Each row below holds a small network's activations on one record, seen along a few directions.
Records have a field called N. Each example row is followed by its value.
The largest differences between rows may come from other fields.
In the rows, 500 means zero.
Random noise pushes rows far along 4 fixed directions. That doesn't count. These rows show it; they differ only by the noise:
[336 429 737 473 562 729 571 266 492 524 592 386 517 636 408 547 497 402
 580]
[606 553 469 357 473 280 544 657 558 537 400 617 680 334 516 352 504 652
 291]
[459 527 562 459 448 429 446 439 471 491 384 545 375 399 431 355 539 587
 428]
[218 504 351 544 752 499 223 318 304 528 743 681 605 671 547 516 621 803
 629]
[315 570 496 509 533 420 372 347 354 500 292 580 290 473 459 392 605 779
 460]
[455 468 606 452 498 538 478 417 510 503 579 508 519 485 434 425 506 467
 498]

[378 478 456 591 491 362 586 558 522 498 250 559 483 488 423 535 417 531
 309]
n5
[589 481 469 469 443 542 723 628 697 543 411 506 810 492 499 565 413 315
 449]
n2
[462 567 508 435 577 517 558 414 502 520 511 462 597 583 534 526 538 617
 498]
n9
[406 573 506 502 468 415 676 538 470 578 186 508 558 607 537 581 430 585
 331]
n3
[577 479 509 505 399 423 408 528 466 441 528 492 408 371 477 468 518 532
 557]
n6
[498 454 441 564 406 563 462 496 583 407 655 480 447 455 490 533 520 278
 489]
n9
[484 440 576 569 352 530 616 492 552 447 383 545 371 409 412 526 409 151
 449]
n3
[531 499 674 304 742 473 802 536 568 662 252 418 675 536 424 482 371 459
 413]
n1
[468 428 505 512 593 531 418 528 526 451 718 549 514 579 420 422 450 335
 593]
n8
[567 510 534 434 722 323 511 492 572 611 546 612 620 482 498 405 532 481
 553]
n7
[706 403 530 502 356 533 519 674 685 452 876 629 730 349 479 503 360 141
 478]
n5
[499 570 454 419 502 259 533 563 464 475 201 569 464 349 513 327 536 736
 368]
n6
[675 405 504 488 308 429 518 592 609 394 537 459 501 315 459 432 452 320
 444]
n6
[511 503 544 452 463 584 556 420 357 592 507 438 499 539 515 534 553 570
 549]
n4
[689 502 611 372 335 608 650 498 492 565 488 310 605 461 564 506 502 477
 414]
n4
[286 427 674 606 626 693 483 284 423 497 371 429 206 676 470 524 627 462
 626]
n8
[475 514 394 559 460 447 496 416 370 477 305 618 319 421 494 459 512 514
 473]
n4
[628 462 611 517 265 499 560 474 559 446 297 368 142 265 358 361 449 182
 415]
n1
[695 436 467 498 354 511 314 631 590 530 790 484 589 357 388 405 516 345
 651]
n2
[675 439 640 579 280 454 774 582 649 457 191 375 384 399 464 464 483 328
 294]
n8
[440 492 567 511 468 478 384 505 512 479 429 539 332 448 449 440 458 439
 496]
n5
[366 574 721 306 788 426 729 347 470 647 105 434 398 475 343 473 547 616
 536]
n7
[538 495 446 491 524 574 527 541 560 484 681 463 678 559 560 630 514 454
 472]
n9
[558 498 495 516 442 531 477 489 471 508 458 431 365 397 493 472 492 425
 461]
n1
[535 583 402 373 531 243 439 552 522 576 451 570 481 318 504 342 564 619
 489]
n7
[513 510 380 542 495 336 351 591 464 478 581 627 578 536 517 487 423 407
 490]
n3
[419 528 463 533 667 566 388 471 499 532 628 531 702 639 467 498 483 461
 669]
n2

Here are new rows. What is N for each?
[439 474 469 494 574 528 363 513 587 516 485 600 472 474 410 355 481 325
 645]
n2
[513 498 579 390 590 552 577 565 524 586 543 583 707 513 546 588 472 575
 497]
n5
[343 501 655 494 436 617 576 359 489 541 437 394 458 555 469 541 522 540
 459]
n5
[486 552 240 540 658 336 236 611 394 550 674 687 555 461 604 405 474 650
 531]
n1
[387 527 345 615 413 383 432 560 507 426 401 636 463 388 543 501 514 534
 295]
n5
[400 499 537 595 313 467 441 485 510 499 417 534 266 455 430 426 449 475
 448]
n5
[749 345 506 444 473 478 606 650 682 536 734 465 713 368 396 418 322 149
 419]
n1
[459 477 683 513 457 693 643 320 447 518 367 298 398 624 475 567 413 327
 531]
n4
[613 576 256 522 449 281 402 819 525 452 557 649 636 397 642 411 466 630
 341]
n8
